These are the activations of a small neural network, seen along a few directions. Each row is one input.
Each table varies a few parts of the input and shows all the possible inputs, shuffled.
A made-up example of a description, with smaller parts first: values(3) and (point or ring(11) or (ring(5) and line(6))).
Shared parts are said once, and a part with two or three values counts as separate values.
In the rows, zero is written as 128.

Other details of the inputs vary at random and push rows far along two fixed directions, the same in every table; ignore that.

Rows:
R1: [ 78  90 130  37 171 179 120 152 155 161 114  65  92 157  95 160]
R2: [113 118 170  70 160 231 112 174 169 173 142 107 136 141  96 159]
R3: [181 112  85 236  99  64  95 104 100 112 147 156 115  77 193  67]
R4: [ 91 104 171  24 178 206 115 158 160 153 122 106  68 162  43 155]
R5: [ 76  92 148  41 162 172 129 133 149 139  96  69 102 167 103 173]
R6: [167 112  88 184  60 131  99 120  97  82 118  33 218 145 122 165]
R7: [127 118 154  95 138 141 112 157 128 124 131 141  98 130  85 118]
R8: [155 114 108 166  79 179  80 153 103 119 131  72 219 148  72 109]
R9: [135 115 100 154  83 171 147 135  98 120 115  36 206 181 106 184]
R10: [116 121  91 128  94 177 107 147 112 133 113  60 218 144  71 125]
R11: [155 161  99 223 110  67 152 122  90 124 151 183 117  99 167  61]
R12: [113  99 117 153  87 180 133 154  90 118  96  28 185 171 115 156]
R13: [156 163  97 191 113  60 119 109 112 123 151 187 161  95 160  59]
R14: [110 150 160  45 187  43 166  99 173 137 138 226  61 109 181 163]
R15: [109 154 137 111 171  91 146 130 167 182 150 208  95 103 205 110]
R16: [175 159 108 238  93  87 123 119 108 136 162 198 158  96 181  61]
R17: [138 133 115 113  94 165 135 127 100  92 115  57 197 179  40 161]
R18: [ 90 112 206  12 163 193 124 161 148 120 106 119  86 165  49 168]
R19: [142 148 114 151  90 179 159 132  94 110 122  66 192 182  62 159]
R20: [177 124 121 251  72  98 124 122  78  91 130 145 147  99 193  91]
R21: [128 153 168 121 168  95 150 140 143 152 152 239  38 101 154  98]
R22: [ 65 126 145   7 186 202 129 140 180 179 116 110 116 153  62 159]
R23: [123 158 192 116 162  89 163 122 139 133 138 244  41 109 167 112]
R24: [102 122 155  89 164 163 129 169 162 161 128 117  77 123 139 150]
R25: [190 167 112 240  74  60 157  93  88  98 154 197 146 114 174 102]
R26: [130  83 103 161  87 170  88 129 106 101  96   7 171 153 116 148]
R27: [ 91  92 142  48 170 193  99 157 169 154 113  59  83 145  95 166]
R28: [140  87 110 168  70 159  86 148  92  82  92  11 194 148 116 145]
R29: [120 174 153  69 189  64 174  77 165 133 145 234  45 120 139 133]
R30: [162 124  68 199  92  59 134  75 102 108 132 113 169 130 179 132]
R31: [137 155  83 207  94 110 140 121 105 144 137 151 187 106 157  86]
R32: [103 151 176  67 173  90 153 120 141 117 122 192  67 119 123 118]
R33: [ 85 152 172  59 180  59 171 108 154 127 115 233  48  89 155 119]
R34: [179 129 107 243  97  82 120 132  96 123 152 174 118  80 198  74]
R35: [116 107  90 163  85 146 130 109  88 103  94  53 178 145  92 123]
R36: [174 132  87 219  90 100  94 104 108 126 151 147 171 114 146  68]
R37: [ 93 164 162 111 165  76 190 111 140 142 122 229  60  93 174 115]
R38: [172 103 114 157  67 172  99 132  95  79 125  42 211 153  81 170]
R39: [190 133  94 232  90  65  86 115 113 115 160 175 172  69 198  62]
R40: [173 133 112 230  90  42 121  80  88  89 136 187 112 100 183  64]
R41: [101 156 169  74 194  72 161  92 156 135 130 224  27 110 151 110]
R42: [119 178 144 124 170  99 154 124 155 165 157 230  94 105 160  89]
R43: [ 99 113 153  31 167 185 124 122 178 139 119  74 107 164  94 215]
R44: [164 101  76 214  72 111  82 148  91 101 119  53 177 110 151 101]
R45: [ 88 113 140  31 164 179 107 162 164 167 119  87 146 152  99 158]
R46: [131  90  80 157  86 137 101 158  91 115 111  31 185 141 114 121]
R47: [153 147 100 187 111  54 130 122  95 104 141 169 124  96 146  63]
R48: [105 179 159  80 175  78 205 100 161 146 137 245  65 110 155 153]
R49: [148 142 155 107 166  70 140  80 164 125 157 224  57  97 180 142]
R50: [119 162 125 100 164  48 179  67 155 130 134 227  73 103 159 134]
R51: [151 144  87 196 122  56 130  97 102 118 143 169 102 100 155  59]
R52: [112 102  90 130  93 170 121 157  94 116 105  41 183 141  59 128]
R53: [129 114 162 110 158 104 119 106 146 118 128 179  59 103 166 121]
R54: [ 61 125 159  29 175 208 163 174 153 168 113 105  93 150  57 165]
R55: [ 86 140 179  62 157 195 161 155 131 137 108 102 106 170  68 158]
R56: [164 139 110 251  86  47 132 108  98 103 130 167 125  86 240  88]
R57: [150 105  75 187  85 162  73 129 126 135 128  35 205 133 136 115]
R58: [146 131  84 221 104  55 142 128  98 135 143 156 124  95 212  78]
R59: [131 162 187  55 171  75 155 105 163 119 149 249  53 116 131 148]
R60: [112 125 167  40 153 190 137 121 153 128 125 112 103 176  49 189]
R61: [105 155 139  75 187 118 130 112 168 163 144 193  87 121 124 103]
R62: [ 77  95 165  25 157 163 128 155 143 127  91  78 113 161  97 175]
R63: [138 136 147 111 177 100 108 110 178 161 160 214  77  82 183 100]
R64: [139 116 100 176  89 201  96 163 125 147 129  36 211 145 125 136]
R65: [121 103  67 167  91 153 121 127  92 121 112  49 171 136  83 111]
R66: [162 123  95 205  62 157 126 127  96 104 126  40 210 155 134 171]
R67: [123 100  79 137 103 175  93 135 123 149 121  31 203 159 113 131]
R68: [ 86 117 166  13 177 199  95 171 195 168 123  93 121 140  96 169]
R69: [117  96 181  66 142 172 105 155 137 108 108 106 107 134  98 157]
R70: [ 90 138 155  18 157 154 165 126 157 126 108 128 124 154  58 191]
R71: [133 103 152  95 146 148  99 162 139 127 130 127  96 111 113 130]
R72: [182 120 105 215  56 169 124 129  82  94 136  65 209 149 119 159]
Each input here is: values(3) and line(4) and ring(6).
Changing only the line(4) part turns R55 into R42. The same change can be made to R56. Which row results?
> R64
Changing only the line(4) part turns R66 into R24. The same change can be made to R72. Which row results?
> R34
A walk changes only the line(4) part. It starts at R68 and steps to R44. List the rest of the walk in order.
> R28, R6
Which other rows does R7 become when the ring(6) part takes its other values? List them by row number.
> R44, R46, R47, R52, R71
Which other rows does R54 become when the values(3) part takes its other values? List them by row number.
> R52, R65
A walk changes only the ring(6) part. It starts at R45 and steps to R10. List the rest of the walk in order.
> R13, R8, R39, R68

Rows:
R73: [165 115  72 225  89  88  83 139 107 133 145 117 171  86 190  68]
R74: [134 118 130 135  96 187 115 150 107 114 116  69 182 159  73 140]
R75: [ 99 143 146  52 175 124 148 116 162 146 130 166  87 133 107 146]
R76: [118 136 148 114 162  52 146 107 141 127 129 205  48  94 189 113]
R77: [ 94 134 191  17 190 171 139 145 171 149 131 165  60 142  75 159]
R78: [111 104 147  75 126 215 124 155 140 128 112  42 151 173  75 200]
R79: [126 103 127 118 102 173 114 138 116 107 108  52 171 157  97 162]
R80: [161 146  77 224  77  65 133  94  89 106 133 138 188 112 166  89]
R81: [164 132  95 230  76  95 122 123  73  98 128 124 159 112 139  75]
R82: [125 100 112 147 120 181  86 149 133 148 126  69 154 133 128 113]
R83: [128 128 108 134 103 178 134 136 118 129 123  62 187 165  90 157]
R84: [112 156 129 117 163  48 165 101 141 142 135 222  68  92 172  97]
R85: [139 134 138 125 149  60 134  97 140 118 136 189  75 101 175 121]
R86: [117 143 172  78 164 154 147 141 154 149 140 171  91 134 117 152]
What is each input in this table made of?
> values(2) or (values(3) and line(4))
List by row number the other inputs of the same sort as R84.
> R74, R75, R76, R77, R78, R79, R80, R81, R83, R85, R86

Rows:
R87: [124 145 154  94 165  77 145 101 150 123 136 206  76 109 158 131]
R88: [118 151 154 112 161  91 159 120 140 133 137 201  71 110 159 124]
R89: [125 151 168  94 160 103 152 122 146 136 141 213  73 113 138 124]
R90: [166 125  99 198  77 113 120 109  93  97 130  99 184 134 131 127]
R91: [136 122  86 179  89 119 133 116  94 114 119  87 176 135 120 114]
R92: [ 96 106 154  65 158 215 104 162 157 162 120  75 125 160  88 150]
R93: [126 158 144 109 158  84 152 107 149 144 145 217  91 106 154 116]
R94: [170 132  92 226  65 115 129 123  79  98 133 109 185 130 132 107]
R95: [132 114 117 139 105 130 136 117 110 109 113  94 148 141 123 144]
R96: [ 98  98 147  50 160 210 103 171 160 154 116  68 118 146  76 164]
R97: [131 134 101 158 104 136 137 125 107 125 123  95 168 140 119 130]
R98: [132 107 109 137 118 139  99 154 124 136 131  87 148 126 132 120]
R99: [113 153 138 103 161  67 150 103 149 134 134 206  76 105 154 111]
R100: [160 117  84 212  65  95 118 104  79  87 116  91 182 132 143 115]
R101: [125 135 117 126 116 157 136 134 125 134 129 104 162 148  98 145]
R102: [ 98  99 147  52 162 215 103 163 158 160 121  66 115 163  74 159]
R103: [ 80 103 166  26 168 219 105 184 167 165 114  69 123 157  82 167]
R104: [122 152 166  88 166  95 149 118 148 129 138 205  68 110 136 119]
R105: [153 156 129 164 129  48 149  94 135 117 147 204 100  98 193 118]
R106: [112 144 154 105 163  85 158 117 139 131 131 198  64 108 151 119]
R107: [137 151 136 137 144  59 153  98 139 121 137 195  85 102 188 125]
R108: [132 110 117 157 108 163  96 143 123 134 127  86 158 125 131 116]
R109: [166 132  72 218  70 100 118 105  82  97 130  99 201 125 130  92]
R110: [ 96  97 151  49 157 217 101 166 159 154 121  66 115 150  73 165]
R111: [144 111 102 181  99 143  96 143 115 127 123  89 171 115 145 105]
R112: [135 125 123 150 102 132 125 130 102 105 116 101 145 141  99 122]
What is each input in this table made of?
> (values(2) and line(4)) or (values(3) and ring(6))
Which other rows does R88 become when the values(3) part takes its other values? List them by row number.
> R97, R107
List by row number the other inputs of the same sort as R111.
> R92, R96, R98, R102, R103, R108, R110

Rows:
R113: [116 126 139 111 153 117 143 129 148 152 131 150 105 111 170 142]
R114: [157 150 109 179  95  61 170  84  91  85 119 161 143 132 140 126]
R115: [129 120 148  96 142 108 118 130 142 122 129 161  85 107 130 123]
R116: [ 99 123 140  98 159 113 134 134 135 135 119 147  87 115 149 117]
R117: [160 114  71 218  63 109 107 121  96 113 126  65 208 132 163 115]
R118: [136 149 121 176 115 113 137 126 117 138 136 168 129 113 143  95]
R119: [137 113 145 118 132 179 119 152 132 127 136  94 131 147 107 162]
R120: [123 128 115 118 128 148 125 143 127 132 128 102 153 135  85 119]
R121: [106 112 128 125 122 169 129 147 125 131 108  81 137 137 122 139]
R122: [112 109 107 109 128 143 119 142 126 128 114  76 129 137 108 135]
R123: [129 117 156 122 126 179 120 151 125 124 122  98 118 145 101 142]
R124: [122 130 117 108 132 163 115 124 136 141 127  93 162 145  85 129]
R125: [141 150 118 154 126 115 140 127 129 145 149 172 130 114 151 113]
R126: [139 156 123 158 102  75 170  86  99  91 130 157 135 132 131 142]
R127: [152 116 118 156 117  95 103 100 127 108 135 150 127 106 157 109]
R128: [113 141 143 116 151 114 138 134 132 144 137 180 101 120 122 101]
R129: [128 135 161  91 157 118 114 128 161 133 135 164 100 116 150 148]
R130: [128 137 121 109 124 165 118 139 137 141 131 101 173 146 105 140]
R131: [121 124 169  93 153 126 126 139 135 128 129 161  75 123 126 118]
R132: [113 109 112 104 135 149 115 123 140 141 118  79 132 147 115 144]
What is each input in this table made of?
> values(2) or (values(3) and ring(6))
A walk changes only the ring(6) part. It starts at R119 and steps to R129. List the rest of the walk in order.
> R127, R115, R131, R123
Which other rows does R120 become when the values(3) part takes its other values? List them by row number.
> R115, R122
